A small network was trained on invented records. Each row is its activation on one of them, seen along a few directions.
Each row is followed by the record's values for the fields BIFIB, BAMO, KOM, ZEF, KADEG.
Not every record has every field; a missing one is left out.
The largest differences between rows may come from other fields.
In the rows, zero is written as 500.
Random noise pushes rows far along 14 fixed directions. That doesn't count. These rows show it; they differ only by the noise:
[577 292 714 405 634 549 672 465 292 445 297 497 483 503 538 593 474 522
 354 285 434 514 504 418 504 386 596 633 300 345]
[642 659 569 611 467 391 572 403 524 641 548 464 639 370 441 547 502 521
 450 474 602 401 317 579 585 419 612 660 399 461]
[503 676 539 489 641 318 737 641 682 410 617 454 413 427 632 445 575 607
 676 411 501 397 649 588 553 624 387 596 412 575]
[504 440 632 630 422 476 447 448 527 587 242 625 538 516 223 539 512 474
 398 566 570 533 347 598 485 546 403 368 443 530]
[639 437 668 575 417 416 551 387 498 669 542 446 523 587 587 514 428 478
 550 423 656 525 359 516 610 423 335 474 358 466]
[538 229 610 570 579 525 519 409 421 501 535 553 455 579 478 390 347 537
 498 508 529 566 561 592 429 642 367 428 560 372]
[526 511 447 537 535 515 550 302 275 505 635 376 671 437 664 521 468 442
 523 505 608 358 490 434 448 388 637 590 552 455]
[473 459 517 523 609 645 620 534 345 253 519 512 439 517 248 343 413 420
 514 497 495 513 638 657 469 559 451 471 695 554]
[496 540 570 707 568 521 674 585 405 679 566 606 532 632 431 498 474 442
 675 312 428 582 381 327 540 467 568 515 521 519]
[497 388 493 476 397 319 432 523 530 555 533 539 390 564 570 531 251 615
 414 516 416 668 419 634 496 686 377 535 585 329]
[544 481 560 706 429 403 528 543 467 802 477 658 534 483 414 652 567 577
 525 453 572 336 339 376 397 429 583 484 363 356]
[594 455 428 528 605 613 525 532 509 499 574 528 486 428 362 411 532 546
 432 580 547 329 618 555 517 517 533 476 522 471]
[484 440 626 574 673 755 641 557 415 703 399 521 634 404 268 505 680 285
 466 291 517 427 388 456 601 242 639 547 471 663]
[266 639 454 543 695 567 483 522 536 262 294 561 628 350 423 505 680 495
 418 498 311 564 615 507 531 590 711 623 530 740]
[394 632 411 461 592 629 549 498 403 394 590 341 603 216 340 410 624 283
 503 507 651 372 498 737 518 357 603 668 732 710]
[329 399 558 315 259 308 366 503 449 504 408 374 428 383 695 731 446 464
 362 428 591 506 383 713 456 369 332 596 487 475]

[712 342 567 429 554 699 490 338 609 663 524 436 654 535 380 388 338 427
 252 544 481 454 453 682 682 453 410 373 521 519]
{BIFIB: kotis, BAMO: vago, KOM: nupe, ZEF: dit, KADEG: boze}
[450 246 661 453 497 496 346 529 568 430 488 542 320 338 456 423 653 578
 476 530 761 434 614 790 419 540 274 480 471 452]
{BIFIB: kotis, BAMO: forir, KOM: nupe, ZEF: sil, KADEG: boze}
[434 298 593 485 561 633 386 436 422 412 471 515 542 503 698 581 556 562
 396 377 404 536 626 370 524 346 632 609 316 470]
{BIFIB: velol, BAMO: vago, KOM: nupe, ZEF: dit, KADEG: boze}
[488 339 383 309 464 442 284 467 642 525 437 402 391 469 772 489 582 545
 473 669 620 595 555 473 489 558 386 477 437 457]
{BAMO: fos, KOM: gova, ZEF: dit, KADEG: geraf}
[282 554 547 511 521 417 606 599 495 391 456 508 441 494 540 501 580 416
 732 428 512 559 558 504 349 538 403 487 559 626]
{BIFIB: velol, BAMO: fos, KOM: gova, ZEF: dit, KADEG: geraf}
[543 480 578 504 588 385 631 642 739 606 779 512 382 450 614 450 495 648
 610 357 465 387 632 642 497 570 388 556 455 415]
{BAMO: pazi, KOM: gova, ZEF: sil, KADEG: geraf}
[567 393 648 448 680 518 550 483 732 548 379 556 527 359 358 477 493 559
 268 522 365 494 549 728 593 634 455 551 381 524]
{BIFIB: mumo, BAMO: lenut, KOM: gova, ZEF: fesi, KADEG: geraf}
[624 303 619 730 554 428 429 470 753 752 622 637 476 424 291 337 389 599
 484 611 530 614 415 738 500 739 381 520 490 383]
{BIFIB: rabap, BAMO: lenut, KOM: gova, ZEF: sil, KADEG: boze}
[320 344 603 634 547 702 497 704 468 427 525 705 421 597 375 556 527 560
 479 236 280 447 719 455 447 384 541 419 460 522]
{BAMO: kel, KOM: gova, ZEF: sil, KADEG: boze}
[408 485 564 496 627 461 630 437 507 700 641 431 712 294 658 592 578 447
 509 388 517 179 519 606 356 418 554 536 552 500]
{BAMO: forir, KOM: nupe, ZEF: sil, KADEG: boze}
[546 428 479 320 593 394 734 404 395 560 413 415 582 648 743 560 276 500
 479 427 330 516 457 360 432 626 470 414 567 361]
{BIFIB: velol, BAMO: pazi, KOM: gova, ZEF: sil, KADEG: geraf}
[410 577 589 514 584 445 601 634 435 375 264 669 459 373 382 684 724 627
 445 434 420 325 585 407 385 481 659 557 323 489]
{BIFIB: kotis, BAMO: lenut, KOM: nupe, ZEF: sil, KADEG: geraf}
[578 466 480 499 553 463 404 435 632 623 614 422 501 448 683 399 571 536
 560 501 589 661 431 460 594 520 570 650 454 454]
{BAMO: pazi, KOM: gova, ZEF: sil, KADEG: geraf}
[594 324 609 328 640 450 654 608 484 648 348 533 361 461 443 514 539 529
 456 428 497 542 417 521 432 579 491 552 479 295]
{BAMO: fos, KOM: nupe, ZEF: sil, KADEG: geraf}
[601 742 464 496 351 392 560 631 481 455 712 474 390 432 418 596 491 550
 525 499 568 335 500 598 569 374 486 598 470 475]
{BAMO: lenut, KOM: nupe, ZEF: sil, KADEG: geraf}
[524 497 465 433 407 588 479 577 460 609 258 567 487 615 277 618 458 417
 316 525 381 565 349 408 547 419 512 357 505 498]
{BAMO: fos, KOM: gova, ZEF: sil, KADEG: geraf}
[554 516 483 407 409 386 439 566 577 537 613 464 415 478 608 550 404 593
 412 477 470 535 464 619 591 523 443 592 502 393]
{BAMO: forir, KOM: nupe, ZEF: sil, KADEG: boze}
[325 343 645 485 546 550 415 411 366 489 520 435 539 328 618 547 700 386
 564 366 651 514 494 572 423 332 548 649 515 559]
{BAMO: pazi, KOM: nupe, ZEF: sil, KADEG: geraf}
[438 416 583 537 391 561 384 676 461 454 194 669 377 484 327 694 582 625
 321 351 430 494 436 391 469 353 644 549 244 370]
{BAMO: bine, KOM: gova, ZEF: beki, KADEG: geraf}
[468 426 415 591 644 541 388 523 612 537 691 583 438 586 704 347 556 629
 639 534 425 684 641 335 557 676 527 507 522 502]
{BIFIB: kotis, BAMO: fos, KOM: gova, ZEF: sil, KADEG: geraf}
[566 356 552 321 652 560 720 455 457 377 543 323 439 665 848 414 488 468
 659 437 515 418 762 321 478 478 325 354 358 504]
{BIFIB: velol, BAMO: fos, KOM: nupe, ZEF: beki, KADEG: geraf}
[487 613 533 484 390 439 389 293 446 377 282 473 589 472 384 524 613 417
 454 692 697 528 395 586 521 535 423 399 528 645]
{BIFIB: mumo, BAMO: pazi, KOM: nupe, ZEF: sil, KADEG: geraf}
[621 360 739 464 605 540 671 464 497 560 615 358 484 340 516 421 639 409
 603 393 801 273 556 683 489 333 325 544 367 500]
{BIFIB: rabap, BAMO: forir, KOM: nupe, ZEF: sil, KADEG: boze}
[435 588 517 589 389 578 346 586 511 230 512 578 389 520 258 441 469 535
 436 477 405 766 533 607 613 483 586 642 545 568]
{BIFIB: rabap, BAMO: pazi, KOM: gova, ZEF: sil, KADEG: geraf}
[306 496 622 447 470 487 623 541 326 401 473 449 507 455 578 615 559 404
 582 297 552 327 535 547 370 308 458 509 529 559]
{BIFIB: kotis, BAMO: vago, KOM: nupe, ZEF: beki, KADEG: boze}
[675 210 371 390 771 806 459 428 446 542 560 504 521 651 644 373 481 581
 375 554 372 445 747 255 594 545 582 365 501 408]
{BAMO: vago, KOM: nupe, ZEF: sil, KADEG: geraf}
[501 691 595 597 631 339 616 529 695 680 546 542 654 270 573 564 648 594
 539 368 445 411 403 534 489 518 738 761 387 471]
{BAMO: forir, KOM: nupe, ZEF: dit, KADEG: boze}
[367 710 550 551 281 304 383 428 595 439 416 546 615 511 529 694 436 597
 388 493 392 492 417 640 514 534 458 476 497 600]
{BIFIB: kotis, BAMO: vago, KOM: nupe, ZEF: sil, KADEG: geraf}
[412 543 442 132 570 599 718 694 413 168 339 284 330 535 535 448 487 315
 507 367 474 523 641 601 629 424 264 443 612 725]
{BIFIB: kotis, BAMO: kel, KOM: gova, ZEF: sil, KADEG: boze}
[639 410 543 414 523 563 705 646 258 349 826 474 221 565 395 413 350 501
 591 403 557 448 663 606 472 424 402 586 623 335]
{BIFIB: mumo, BAMO: lenut, KOM: gova, ZEF: sil, KADEG: geraf}
[435 524 544 628 484 505 508 498 475 540 436 608 528 534 359 526 638 463
 601 582 556 404 540 416 329 510 492 337 480 557]
{BIFIB: rabap, BAMO: fos, KOM: nupe, ZEF: sil, KADEG: geraf}
[614 561 544 429 428 347 591 662 551 548 754 467 289 386 441 468 389 591
 516 411 584 484 443 750 534 495 423 703 568 322]
{BIFIB: mumo, BAMO: fos, KOM: gova, ZEF: sil, KADEG: geraf}

Here are new rows. What are their fields?
[681 726 588 598 513 428 538 260 586 305 450 376 627 524 550 380 538 517
 563 569 657 576 487 514 699 524 467 542 291 625]
{BAMO: kel, KOM: gova, ZEF: sil, KADEG: boze}
[512 589 729 708 442 243 513 412 624 686 532 612 584 347 401 577 569 609
 547 489 588 487 323 679 396 583 539 646 398 405]
{BIFIB: rabap, BAMO: fos, KOM: nupe, ZEF: sil, KADEG: geraf}
[420 720 463 601 377 447 413 561 598 357 709 534 521 448 476 538 480 593
 486 500 420 423 613 641 560 488 505 562 512 592]
{BIFIB: rabap, BAMO: forir, KOM: nupe, ZEF: sil, KADEG: boze}
[516 473 386 255 452 468 515 736 466 474 280 513 227 603 509 564 627 488
 542 562 521 605 505 286 461 503 455 448 427 444]
{BIFIB: rabap, BAMO: fos, KOM: nupe, ZEF: dit, KADEG: geraf}
[346 423 514 401 636 418 526 489 597 579 437 471 557 368 663 572 618 485
 488 515 447 442 561 543 373 576 467 502 518 540]
{BAMO: fos, KOM: gova, ZEF: sil, KADEG: geraf}
[502 476 489 477 832 606 520 271 576 428 455 441 739 215 553 344 706 520
 431 645 578 338 657 580 429 616 717 593 521 554]
{BIFIB: kotis, BAMO: fos, KOM: nupe, ZEF: dit, KADEG: geraf}
[485 525 468 218 607 648 662 660 559 577 556 252 491 354 570 488 609 248
 472 285 510 427 480 591 695 225 467 616 553 703]
{BAMO: pazi, KOM: gova, ZEF: sil, KADEG: boze}
[479 384 482 287 659 651 698 585 371 367 469 403 426 557 419 364 368 329
 505 431 424 578 555 604 498 532 410 471 748 545]
{BIFIB: kotis, BAMO: vago, KOM: nupe, ZEF: dit, KADEG: boze}
[497 543 403 389 425 398 334 335 424 323 583 313 527 359 713 518 429 484
 402 606 547 653 479 586 591 476 563 775 492 506]
{BIFIB: rabap, BAMO: lenut, KOM: gova, ZEF: sil, KADEG: boze}
[613 553 616 771 527 474 565 322 572 653 630 624 707 643 510 476 409 607
 536 514 449 378 508 450 505 604 486 321 447 472]
{BIFIB: kotis, BAMO: forir, KOM: nupe, ZEF: sil, KADEG: boze}
[693 673 555 439 302 325 545 510 370 347 520 417 368 495 465 535 376 555
 511 452 640 628 304 558 603 396 541 763 409 328]
{BIFIB: velol, BAMO: vago, KOM: nupe, ZEF: dit, KADEG: boze}
[254 406 620 730 449 480 401 512 436 514 680 635 488 491 483 551 543 473
 676 450 525 484 588 595 331 500 391 433 604 581]
{BAMO: lenut, KOM: nupe, ZEF: sil, KADEG: geraf}
[565 426 451 530 492 522 528 573 450 467 637 613 419 595 397 454 265 654
 401 500 338 444 581 563 433 607 550 470 623 275]
{BIFIB: kotis, BAMO: vago, KOM: nupe, ZEF: beki, KADEG: boze}
[653 332 646 504 510 603 521 497 410 473 353 608 427 578 275 503 461 557
 335 490 496 470 510 493 508 454 516 456 359 343]
{BIFIB: mumo, BAMO: vago, KOM: nupe, ZEF: beki, KADEG: boze}
[522 344 392 375 491 528 498 425 410 568 457 441 492 619 592 485 493 425
 542 672 582 408 564 378 336 562 371 235 588 454]
{BIFIB: rabap, BAMO: pazi, KOM: nupe, ZEF: sil, KADEG: geraf}
[350 439 431 252 520 530 540 729 461 473 256 563 384 456 531 702 642 540
 372 394 346 395 563 394 401 426 598 491 470 460]
{BIFIB: kotis, BAMO: pazi, KOM: nupe, ZEF: dit, KADEG: geraf}
